Each row below holds a small network's activations on one record, seen along a few directions.
After each row come some of the record's fields: U, M, E, N, V, F.
A field that a record lacks is left out.
Other fields move the rows too, some of them a lot.
In the rows, zero is written as 500.
Random noise pushes rows far along 6 fixed directions. That doesn't count. These rows show it; they differ only by the noise:
[515 383 541 517 354 544 527 470 291 529 457 673 375 505 546 422 503 484
 743 592 601 635 618 483 524 550 619 597 421 444]
[523 404 506 556 492 717 681 495 534 558 421 749 467 388 449 521 598 367
 453 582 636 811 435 520 444 735 449 513 336 541]
[506 513 511 694 580 518 450 592 773 444 570 551 520 425 354 546 663 377
 371 535 326 597 287 469 425 713 486 496 450 409]
[523 467 446 540 386 491 449 643 467 466 442 573 535 571 418 590 443 439
 793 460 399 434 603 606 525 491 693 482 571 407]
[566 434 459 418 749 616 711 422 638 621 327 680 628 452 500 592 590 275
 319 638 568 810 353 675 400 623 400 441 413 537]
[439 593 364 545 373 448 294 820 618 266 616 401 573 387 425 530 465 432
 521 267  41 167 418 359 383 500 640 456 623 408]
[577 479 339 475 623 542 604 566 665 497 479 555 600 522 409 530 530 381
 406 562 354 560 304 617 365 624 506 403 541 484]
[532 518 501 690 590 461 421 621 777 472 499 534 591 541 310 652 605 366
 539 523 321 540 381 616 491 627 575 458 533 367]

[503 507 626 898 342 429 318 622 697 391 803 509 329 527 259 451 678 646
 620 575 388 491 394 309 565 800 575 578 436 349]
U=u3 M=m3 E=e9 N=n2 V=v4 F=f6
[456 562 484 570 397 515 477 559 583 395 782 382 380 452 415 391 525 692
 304 448 481 338 357 235 464 625 379 519 487 580]
U=u1 M=m5 N=n2
[506 483 449 439 296 404 429 517 254 415 618 439 387 605 560 337 392 673
 720 499 480 290 635 390 504 424 629 552 574 482]
U=u2 M=m2 E=e4 N=n2
[439 460 632 430 472 606 583 372 346 519 489 622 406 328 658 401 566 489
 355 537 716 677 563 306 477 562 363 610 304 606]
U=u2 M=m2 E=e4 N=n2
[434 512 401 444 358 561 442 666 438 341 573 523 470 299 564 401 486 440
 435 363 260 371 437 280 355 546 541 525 482 503]
U=u5 M=m1 E=e8 N=n2 V=v8 F=f2
[602 541 217 373 470 348 501 527 422 431 707 230 457 730 477 265 344 749
 513 516 284 137 351 504 381 398 583 405 773 500]
U=u3 M=m4 E=e9 N=n2 V=v7 F=f4
[576 431 556 307 740 308 531 274 394 643 469 499 499 628 672 409 515 489
 499 736 548 578 448 543 495 381 480 559 497 447]
U=u5 M=m4 E=e8 N=n2 V=v9 F=f2
[529 475 429 363 356 682 687 692 425 529 441 676 600 532 392 706 373 508
 753 386 609 410 647 544 520 578 555 417 516 640]
U=u3 M=m5 E=e8 N=n2 V=v10 F=f2
[549 478 313 632 405 638 574 675 656 417 629 548 431 428 329 411 553 495
 400 485 308 517 241 441 353 763 504 434 497 504]
U=u5 M=m3 E=e8 N=n2 V=v4 F=f2
[493 521 439 357 576 508 600 396 488 529 598 392 454 464 578 372 470 609
 206 526 581 471 360 397 444 477 315 480 490 633]
U=u1 M=m4 N=n2
[565 477 297 327 389 532 677 473 359 491 685 421 399 638 486 318 356 759
 467 551 606 332 433 424 433 527 446 443 583 653]
U=u1 M=m5 N=n2
[536 566 524 565 638 284 411 427 676 500 714 291 478 690 400 471 542 670
 395 613 462 348 350 475 538 492 439 495 600 457]
U=u1 M=m5 N=n2
[398 533 518 235 480 742 651 509 335 525 263 560 613 210 703 598 395 381
 277 251 678 570 667 444 491 361 338 461 391 754]
U=u3 M=m4 E=e4 N=n2 V=v7 F=f6
[541 464 423 592 570 482 538 441 621 458 715 513 379 485 470 275 648 538
 300 694 360 578 189 356 326 727 434 543 461 430]
U=u5 M=m1 E=e3 N=n1 V=v8 F=f4
[437 527 695 655 550 307 271 439 569 434 705 421 360 379 584 347 697 559
 364 593 332 506 379 212 510 565 460 660 399 372]
U=u3 M=m3 E=e9 N=n1 V=v4 F=f6
[424 486 514 325 543 645 568 557 445 499 303 660 620 246 648 608 497 257
 392 379 482 605 559 463 422 463 450 508 394 573]
U=u5 M=m1 E=e8 N=n2 V=v8 F=f2
[553 531 476 567 682 543 615 531 816 517 704 527 533 475 359 509 666 528
 223 617 416 550 167 394 374 793 324 457 458 539]
U=u3 M=m4 E=e9 N=n2 V=v9 F=f4
[341 553 676 160 567 359 382 368 212 475 513 420 497 249 948 372 474 520
 320 421 456 341 643 149 470 214 374 657 425 560]
U=u3 M=m4 E=e4 N=n1 V=v9 F=f5
[610 479 267 605 480 562 606 531 631 456 630 461 449 619 330 349 516 579
 401 600 420 527 257 577 370 711 505 404 568 504]
U=u2 M=m1 E=e7 N=n2
[514 573 475 584 693 356 455 498 804 480 625 323 550 604 367 572 542 552
 303 546 403 410 330 554 502 490 426 434 599 456]
U=u4 N=n2
[496 469 548 756 312 613 449 703 600 472 446 670 502 518 266 709 530 414
 825 425 507 564 621 600 603 653 667 497 471 408]
U=u5 M=m1 E=e8 N=n2 V=v8 F=f2
[490 545 618 713 443 519 456 546 643 488 624 500 451 541 331 587 581 599
 542 490 594 493 508 426 602 651 462 518 446 504]
U=u2 M=m5 E=e4 N=n1
[501 527 323 358 633 722 800 532 697 532 461 527 613 409 430 616 451 461
 137 439 615 574 353 561 395 586 272 338 477 725]
U=u4 N=n1
[608 404 462 808 483 634 637 494 719 541 627 682 364 587 224 451 684 514
 514 736 581 799 259 548 462 924 493 498 387 441]
U=u5 M=m1 E=e8 N=n1 V=v8 F=f2
[545 443 613 387 696 586 695 339 485 719 163 683 677 604 517 772 478 328
 597 589 876 790 708 841 621 425 448 456 432 578]
U=u2 M=m2 E=e7 N=n2
[321 581 820 612 361 462 212 555 381 441 417 453 465 296 604 626 534 448
 603 249 535 427 790 315 692 316 543 666 417 460]
U=u3 M=m4 E=e4 N=n2 V=v7 F=f2
[454 477 793 499 612 419 433 391 456 611 453 612 491 451 599 605 624 441
 581 591 634 634 606 406 621 489 462 652 360 458]
U=u3 M=m4 E=e8 N=n1 V=v9 F=f2
[459 550 643 789 410 488 332 730 745 425 525 580 569 532 227 804 578 412
 759 392 414 430 587 529 624 628 630 501 494 373]
U=u5 M=m2 E=e8 N=n2 V=v3 F=f2
[437 563 837 571 629 320 311 503 610 576 410 524 647 554 480 852 566 437
 733 475 580 468 750 548 751 374 543 564 463 409]
U=u3 M=m5 E=e9 N=n1 V=v10 F=f6
[567 523 386 352 568 568 674 561 560 567 440 521 662 633 409 674 385 515
 550 467 586 413 526 660 503 500 465 356 577 624]
U=u2 M=m5 E=e8 N=n1
[543 482 490 402 578 614 690 506 560 593 454 619 592 498 465 629 497 491
 468 536 640 600 492 550 512 601 408 428 436 624]
U=u3 M=m4 E=e9 N=n1 V=v9 F=f6
[652 417 332 506 336 344 527 447 297 508 634 427 368 928 394 314 345 767
 914 693 550 326 573 657 531 475 725 479 697 412]
U=u2 M=m2 E=e6 N=n2
[515 584 380 346 552 370 443 623 542 437 480 387 700 633 480 647 364 497
 619 398 325 195 579 606 487 336 591 388 681 499]
U=u2 M=m2 E=e9 N=n1
[436 549 527 553 458 629 531 564 592 421 570 542 495 335 467 518 570 481
 309 412 519 522 449 324 445 648 379 506 388 594]
U=u2 M=m2 E=e4 N=n1
[461 575 444 574 509 600 471 773 759 408 520 533 629 321 363 670 570 363
 380 322 229 421 355 443 409 654 479 431 507 516]
U=u3 M=m3 E=e8 N=n2 V=v4 F=f2
[526 532 624 586 773 465 534 305 704 601 487 435 521 494 487 513 657 476
 178 632 623 732 335 543 535 563 309 500 413 529]
U=u3 M=m4 E=e4 N=n1 V=v7 F=f6
[450 622 520 643 504 404 315 680 756 330 691 379 564 453 369 566 574 510
 393 385 234 274 384 346 454 583 493 478 547 441]
U=u2 M=m2 E=e9 N=n2
[653 426 455 486 681  39 346 227 419 526 724 297 351 856 600 142 541 700
 596 921 326 434 325 534 470 401 640 573 646 251]
U=u5 M=m1 E=e9 N=n2 V=v8 F=f6
[529 471 564 742 390 452 391 594 585 503 500 535 459 599 335 600 526 523
 780 517 474 531 588 618 642 549 654 496 519 368]
U=u5 M=m3 E=e9 N=n2 V=v4 F=f6
[612 538 553 556 673 293 443 482 652 639 376 407 696 906 305 812 419 520
 841 568 588 399 656 915 712 338 638 392 700 401]
U=u2 M=m5 E=e7 N=n2
[423 471 823 416 676 445 502 253 424 632 485 600 456 348 746 483 653 483
 350 647 719 716 566 317 568 471 311 669 290 516]
U=u3 M=m4 E=e9 N=n2 V=v9 F=f5
[515 430 548 690 366 714 606 399 438 574 419 573 325 489 406 442 516 524
 491 501 820 773 532 564 598 594 458 525 378 565]
U=u5 M=m4 E=e7 N=n2 V=v7 F=f9
[452 541 448 555 467 566 436 696 642 386 506 541 576 347 434 588 539 357
 438 361 276 443 419 432 413 585 528 470 491 471]
U=u5 M=m1 E=e8 N=n2 V=v8 F=f2
[568 548 357 468 738 447 530 594 802 500 414 456 747 572 384 688 497 340
 387 501 287 478 343 742 429 504 507 324 615 459]
U=u5 M=m1 E=e8 N=n2 V=v8 F=f6

Which values does each new row have?
[505 448 643 149 727 325 542 233 248 646 411 515 535 495 851 419 484 499
 448 671 633 569 599 440 521 276 417 597 436 540]
U=u3 M=m4 E=e9 N=n2 V=v9 F=f6
[513 426 399 538 235 526 482 577 306 405 642 565 316 519 490 304 459 607
 714 530 428 423 513 345 448 601 647 565 492 452]
U=u5 M=m1 E=e8 N=n1 V=v8 F=f2
[456 443 812 701 674 579 494 397 671 636 303 754 537 366 468 727 740 231
 475 612 701 946 542 583 612 643 428 611 257 419]
U=u5 M=m1 E=e8 N=n2 V=v8 F=f2
[457 488 619 405 431 462 477 472 334 518 547 536 443 444 623 476 479 587
 591 497 583 451 626 326 573 453 489 575 421 540]
U=u3 M=m4 E=e9 N=n1 V=v9 F=f6
[441 474 518 553 315 575 440 626 409 421 499 612 442 387 501 509 502 446
 656 412 439 483 591 384 498 555 600 563 438 464]
U=u5 M=m1 E=e8 N=n1 V=v8 F=f2
[618 379 407 542 485 675 761 451 518 622 401 714 494 622 368 553 495 489
 631 668 743 789 508 730 525 689 516 413 432 552]
U=u5 M=m1 E=e9 N=n1 V=v8 F=f6
[366 586 876 615 686 406 324 449 717 474 632 507 504 234 574 589 764 433
 189 502 479 585 414 153 549 604 287 652 275 479]
U=u3 M=m5 E=e9 N=n2 V=v10 F=f6
[485 444 398 271 477 682 772 436 368 552 451 571 466 417 597 455 388 546
 331 487 740 581 538 473 442 476 354 459 443 707]
U=u4 N=n2
[556 512 640 546 861 515 627 277 737 704 319 513 630 554 457 679 631 388
 249 648 754 844 421 746 595 526 307 446 414 556]
U=u3 M=m4 E=e4 N=n1 V=v7 F=f6
[510 400 535 440 408 405 450 399 228 508 522 571 350 540 649 314 492 536
 705 638 515 535 587 411 499 453 625 635 462 408]
U=u5 M=m1 E=e8 N=n1 V=v8 F=f2
[431 464 725 348 476 366 396 393 208 549 505 557 414 442 746 443 513 536
 668 549 576 463 689 279 584 362 531 694 407 473]
U=u3 M=m4 E=e8 N=n1 V=v9 F=f2
[461 532 377 525 322 448 342 715 479 305 655 440 458 426 480 400 466 513
 568 375 159 241 435 314 390 525 636 513 577 418]
U=u5 M=m1 E=e8 N=n2 V=v8 F=f2
[659 439 503 756 610 430 583 435 750 646 567 555 487 823 224 586 608 608
 706 792 594 669 400 793 599 707 560 436 562 375]
U=u3 M=m3 E=e9 N=n1 V=v4 F=f5
[632 525 405 535 797 483 663 464 853 594 485 512 693 714 284 684 567 449
 386 668 533 602 306 775 464 654 415 336 559 520]
U=u2 M=m2 E=e9 N=n1
[662 424 325 360 662 414 700 340 497 558 783 464 366 644 517 155 567 690
 279 835 444 525  94 368 291 717 386 489 515 542]
U=u3 M=m4 E=e8 N=n2 V=v9 F=f2
[584 413 567 515 502 364 530 310 376 564 731 508 286 641 551 242 578 736
 557 795 611 569 411 340 519 622 485 609 434 463]
U=u3 M=m4 E=e9 N=n1 V=v9 F=f6
[534 459 405 546 335 493 456 645 436 439 511 558 479 583 412 511 438 498
 790 479 381 404 563 551 495 530 699 490 576 413]
U=u5 M=m1 E=e8 N=n2 V=v8 F=f2
[479 468 289 312 131 764 697 614 168 410 618 541 338 363 584 263 308 707
 491 332 604 348 559 244 397 569 456 468 460 743]
U=u2 M=m4 E=e4 N=n1
[590 460 212 490 442 600 638 622 583 402 670 531 453 502 385 319 502 529
 376 559 293 465 202 437 269 745 513 411 543 524]
U=u5 M=m1 E=e8 N=n2 V=v8 F=f2
[564 470 522 639 446 614 621 490 563 587 515 567 451 602 335 554 513 592
 577 555 726 628 511 598 592 653 462 455 456 557]
U=u2 M=m4 E=e4 N=n2
[545 491 477 429 463 366 511 406 383 542 625 387 419 731 487 429 404 729
 633 600 631 347 561 508 582 410 524 513 596 522]
U=u1 M=m5 N=n1
[604 531 288 418 702 430 555 597 730 520 406 418 725 617 403 634 433 402
 443 500 276 432 360 791 432 439 542 296 674 475]
U=u5 M=m3 E=e9 N=n2 V=v4 F=f6
